A small network was shown many inputs. Here are its activations along a few directions, one row for each input.
In each table, some parts of the input vary, and every possible input appears once, in random order.
A made-up example of a description, with smaller parts first: one of 5 places around a ring, together with either a single point or one of 9 places along a line or (one of 2 separate values, together with one of 6 places along a line).
Shared parts are said once, and a part with two or three values counts as separate values.

Other details of the inputs vary at random and push rows far along two fixed directions, the same in every table; ignore that.

A family of inputs:
R1: [-17  15  29 -24 -22 -18  -7  59 -40 -27 -48 -29]
R2: [  8  18 -30  28  -7  27 -18  -2  38  30  30  29]
R3: [  3  33  25 -36  -6 -27   3  51 -18 -42 -28  -5]
R4: [ -3  -6 -10   9 -14  -7   6  10   4  12  20   4]
R5: [ 11  -1   1  17 -10  15  -6  -1  30  14   7   9]
R6: [  0 -30 -11   4  42  16   9 -63 -15   3  -7 -22]
R7: [ 11  43  34 -26 -27 -21  -9  69 -19 -35 -22   5]
R8: [ 3 -1 -3 20 -6 17 -8 -2 36 14  9  6]
R9: [  4  -5   4   2  -6   0   7  -2  19 -11 -10  -7]
R10: [ -1  20   1  20 -22  -3 -18  30  -7  26 -20  -4]
R11: [ -4  18   0  -3 -30  -4  -9  39  16  10  13  -4]
R12: [ -1 -35 -27  20  22  23  -3 -59  -3   8   0 -14]
R13: [ -5   4  12  -7 -10 -12  -9  11 -36   1 -20  -5]
R14: [  4   8 -25  28   3  10  -7   0  20  25  23  31]
R15: [  5   0  14  -2  -4  -6   0   8 -27  -9 -32 -23]
R16: [ -2  -2  -9 -12 -12  -6  11   2   8  -5  10 -13]
R17: [ 13   4  23 -43  36  -7  13 -21 -31 -44  -4   1]
R18: [  7  -1   5 -11  24  -8  11 -12 -20 -22   4  14]
R19: [-17  -5 -13   9 -12  12 -13   4  -8  21  -7  -1]
R20: [ 0 -6 -7 12 -2  8  3 -6 34  5 -1 -3]
R21: [  1   3  -8  -1 -17   4  -1   5  12   7  22  -3]
R22: [-12 -28 -14   1  17  18   5 -43 -21  -4  -7 -17]
R23: [  2  -1  -2  12   3   3  -5 -15 -20  13 -12  -8]
R24: [ -5 -16  34 -27  37 -21  20 -20 -18 -38 -18  -8]
R25: [  0   0   8 -22  42 -12  14 -26 -19 -25   3  14]
R26: [  7   9  15 -38  20 -16  16  -4 -24 -48 -15  -6]
R27: [  8  20   4  29 -46   9 -19  45  38  19   0  11]
R28: [ -8 -36   5 -21  47   1   9 -52 -36 -32 -23 -33]
R29: [-11  -8 -22  20 -20  20 -13  -6  -3  29   1   5]
R30: [  6   3  -3  -8 -15   1   1   6   8   8  19  -1]
R31: [ -8   1 -31  29 -17   6  -4  -1  34  45  36  18]
R32: [ 11  34  14 -14 -11  -6 -11  42   0  -8  -6  15]
R33: [ -9  -3 -19  22  -4  10 -18 -13  -3  39   5   8]
R34: [  2  19  -7   6 -34   2 -11  38  25  27  18   5]
R35: [-10 -42 -16 -11  51   4  25 -66  -7  -4  33  -6]
R36: [ -8  -8  24 -57  20 -29  26   0 -30 -51 -14 -34]
R37: [  8  15 -26  32  -9  10  -8  -5  24  29  25  39]
R38: [ -5  27  37 -30 -36 -46   5  74 -27 -25 -20  -8]
R39: [ -3 -41   0   2  52   7  20 -62   3 -10  11  -1]
R40: [  2 -29  -7  16  29  10  14 -58  17   6  16  12]
R41: [  8   0 -11  29 -11  23 -12  -3  46  33  15  15]
R42: [  5  10   8  30 -36  -7  -7  47  21  14  -7  13]
Description of these inputs: one of 2 separate values, together with either one of 6 places around a ring or (one of 3 separate values, together with one of 5 places along a line).
Changing only the choice among 2 separate values turns R39 into R42. The same change can be made to R19. Which row results?
> R29
Changing only the choice among 2 separate values turns R21 into R11. The same change can be made to R16. Which row results?
> R36
Which other rows does R41 become when the choice among 3 separate values takes its other values? List them by row number.
> R32, R34
Which other rows does R33 become when the place on the ring of 6 takes its other values? List them by row number.
> R1, R6, R10, R19, R28
Which other rows does R10 become when the choice among 2 separate values takes its other values? List them by row number.
> R23
Which other rows does R7 become when the choice among 2 separate values takes its other values? List them by row number.
> R2

A family of inputs:
R43: [ 20  18  -9  32 -45  10  -5  21   8   8 -38 -17]
R44: [ -5  20  22  17 -33   7 -37  69 -28  47 -28 -11]
R45: [-17  -4 -22  27  18  29 -34 -55 -15  62   3   3]
R46: [  9  -3 -31  -9  -5  18  10 -35  23  31  50  13]
R47: [  4  60   0   8 -26 -34 -19  55   0   9  20  22]
R48: [-11 -27  29 -46  58 -34  45 -26 -12 -49 -21 -28]
R49: [ 30  22   7  29 -62  -1 -18  46  -4   1 -37 -10]
R50: [-24 -49 -40  37 -16  12   1 -37  -9  26  20   1]
R51: [ -2   9   3  18  -8 -13 -11  43  53   5 -25   5]
R52: [-21 -38  49 -38  34  -4  12 -44 -55 -21 -41 -58]
R53: [  9 -11  53 -46  22 -47  27  -5 -38 -65  12 -26]
R54: [-42 -45  -6 -37  39 -26  27 -25 -53 -48 -34 -52]
R55: [ 32  35   0  27 -53  -4 -21  52  -9   7 -40  -5]
R56: [  3  -5 -31  30  48  16 -11 -68  32  26  19  53]
R57: [ 28 -10  14 -30  54   1  20 -34 -68 -52 -39 -24]
R58: [ -9  15  34 -46  58   0  11 -34 -45 -68 -23   8]
R59: [ -2  11 -53 -10  22  26   4 -69  16  37  55  30]
R60: [-11  36  15   9 -34   7 -14  77  37 -15 -30 -10]
R61: [-36  -3   5 -40  24 -38   9  -3 -90 -45 -37 -10]
R62: [ -1  39   1  13 -14 -23  -3  32   7  22  -1  43]
R63: [ -3 -19 -44  24  34   6  11 -53  51  22  56 -15]
R64: [ -5  16  28  17 -49  -3 -38  56 -19  44 -31 -18]
R65: [ 13  28   6 -11 -51  -3 -30  66  15  -3   2  10]
R66: [  2 -21 -29  29  19  10  19 -62  41  22  61  -1]
R67: [-33 -10 -21  27 -51  -9   0  37 -10  18 -16 -11]
R68: [ 10  32 -12 -19 -25   6   2  48   3  23  28  16]
R69: [  7  -1  19  20 -34 -18   9  30  23  15   8  22]
R70: [  4  22  31  18 -49  12 -15  57  21 -13 -10  13]
R71: [  3   7  17  23 -23 -10  -3  34  42   6 -20  18]
R72: [  0 -30 -38   7   9  42  -2 -63  46  13  41   3]
R73: [ -8 -23  12 -71  47  -7  12 -26 -11 -68 -13 -43]
R74: [ -6 -23  47 -41  35 -34  50 -22 -23 -48 -19 -14]
R75: [ 20   6 -58  39  26  35 -13 -81  -2  28   1  17]
R76: [  5 -14 -27  31  43  59   1 -50  24  15  36  32]
R77: [ 10 -26 -21   5 -11  31 -15 -35  34   7  40  11]
R78: [ 12 -42 -11  37  24  20   1 -65  48  19  26  32]
R79: [ 15  16  10  21   0  -4 -13  48  19  12  -8  39]
R80: [ -1  35   6 -20 -64  -9   8  62  22  13   7  -6]
R81: [  8  15   2 -16 -53  -2   2  33  18  15  27   4]
R82: [  6  -6  55 -46  27 -47  35   8 -40 -49 -22  -2]
R83: [-25 -43   7 -34  32 -28  24 -32 -77 -44 -21 -25]
R84: [ -8 -17 -54  -9  18  28  17 -56  50  32  48 -13]
R85: [ 15  41   9  10 -22 -24  -7  76   0   8  27  13]
R86: [-10   0  58 -42  19  -4  26   5 -24 -76 -37 -22]
R87: [ -7   2  35  20 -58   0 -35  50 -14  38 -28 -24]
R88: [  9 -25 -28  29  43  20  21 -49  22  38  44  39]
R89: [ 12 -21 -46   5  32  48 -11 -49  23  19  52  24]
R90: [-26 -31  37 -42  42 -10   2 -23 -45 -20 -49 -72]
R91: [-21   9 -19  21 -40 -12 -13  76 -37  19 -14   8]
R92: [ -2  19  23 -74  31 -18  -7  -4 -48 -66 -16  -1]
R93: [  5  -6 -11  29  11  40  -4 -34  30   8  22  24]
R94: [ 15  24  26  18 -31 -23 -18  65  25   5 -22  31]
R95: [ 15  20 -24  28 -29   7 -13  30  19   8 -43 -31]
R96: [ 14  -7 -23  25  15  -2   5 -39  25  23  61  12]
What is each input in this table made of?
> one of 6 places along a line, together with either one of 3 separate values or one of 6 places around a ring
Changing only the place on the line of 6 turns R54 into R61. The same change can be made to R73. Which row results?
> R92
Changing only the place on the line of 6 turns R64 into R44. The same change can be made to R93. Which row results?
> R76
A walk changes only the place on the line of 6. It starts at R47 and steps to R85. List the rest of the walk in order.
> R96, R53, R66, R63
Which other rows does R55 become when the choice among 3 separate values takes its other values? List them by row number.
> R64, R83
Which other rows does R49 become when the choice among 3 separate values takes its other values? List them by row number.
> R50, R87

A family of inputs:
R97: [ -3  28  32 -21 -12 -37  10  67   4 -39 -11   6]
R98: [  7  21   2  28 -32  -3 -12  50  51  16  18  38]
R99: [ -4 -11   2  -8  21  -8  14 -12 -43 -26 -22 -15]
R100: [ -6  13   5  16 -59 -10 -21  48  -3  21 -11 -17]
R101: [ -5 -29 -13   5  10  11   8 -36 -29  12  13 -11]
R102: [-13  -9   6   7 -31   6  -2  15   3  21 -10 -20]
R103: [  5   0  -4  22 -17   6 -10  17 -14   8 -16   9]
R104: [  2   6  -7 -22  35  -6  20 -36 -10 -24  14  18]
R105: [ 10 -11  22 -15  44 -10  20 -28  13 -22  21  12]
R106: [ -4 -35 -45  24  23  19   7 -56  -6  29  22  -2]
R107: [ -7 -24 -22  16  21   9   3 -53  -3  -3  -2 -16]
R108: [ 18 -17 -24   6  28  35   5 -58  39  -2  35  19]
R109: [ -9  -8  24 -27  29  -2  -7 -10 -44 -30 -34 -11]
R110: [  0 -16  26 -19  14 -13   2 -18 -34 -40 -35 -21]
R111: [ 18  55  29  -9 -31 -26  -9  69   0  -4 -10  27]
R112: [-14 -16  20 -23  18 -10  20 -11 -25 -34 -39 -30]
R113: [ -4  27  32 -14 -42 -31  -1  80  13  -7  10   7]
R114: [ -2  -2 -26  58 -42  32 -22  11  50  55  -4  16]
R115: [-16 -26 -42  13  31  26  -9 -57  -1  35  18  -5]
R116: [-11  -1 -38  47 -46  19 -16  21  46  63   3   0]
R117: [ 22  13  44 -48  25 -15  15   9 -14 -56 -12 -13]
R118: [ 11  16 -31  28 -44  29 -15  18  58  44  48  18]
R119: [  1 -11 -28  -1  21  17  10 -62  11  22  53  24]
R120: [ -3   6  -1  -4  -6 -19   7  29  28   1  23  12]
R121: [  1  20 -25  54 -26  29 -40  19  29  66   5  19]
R122: [  1  -1 -10 -32  31 -13  19 -33 -12 -15  22  12]
R123: [ 10  43  21 -30 -46 -26  -5  92   8 -24 -13  -8]
R124: [-16 -17 -36  19  33  29  -9 -53  -2  21   7  -1]
R125: [-19 -13  14 -29  17   0  -4 -14 -45  -9 -10 -25]
R126: [  9  19   7  32 -40  -5 -24  38  11  23 -20  -4]
R127: [  9 -10  28 -16  27 -13  12  -9 -49 -27 -27 -15]
R128: [ 10 -11 -35   8  30  31  12 -56  38  -2  37   9]
R129: [ -8 -22   1 -18  14 -16   8 -25 -27 -19 -16 -31]
R130: [ 11  34  23 -20 -15 -20  -2  40  -9 -23 -10  29]
R131: [  0  -9  49 -29  17 -17  14   4 -30 -33 -47 -30]
What is each input in this table made of?
> one of 5 places along a line, together with either one of 3 separate values or one of 4 places along a line
Changing only the place on the line of 5 turns R124 into R109. The same change can be made to R104. Which row results?
> R130
A walk changes only the place on the line of 5. It starts at R101 and steps to R106. List the rest of the walk in order.
> R99, R103, R127
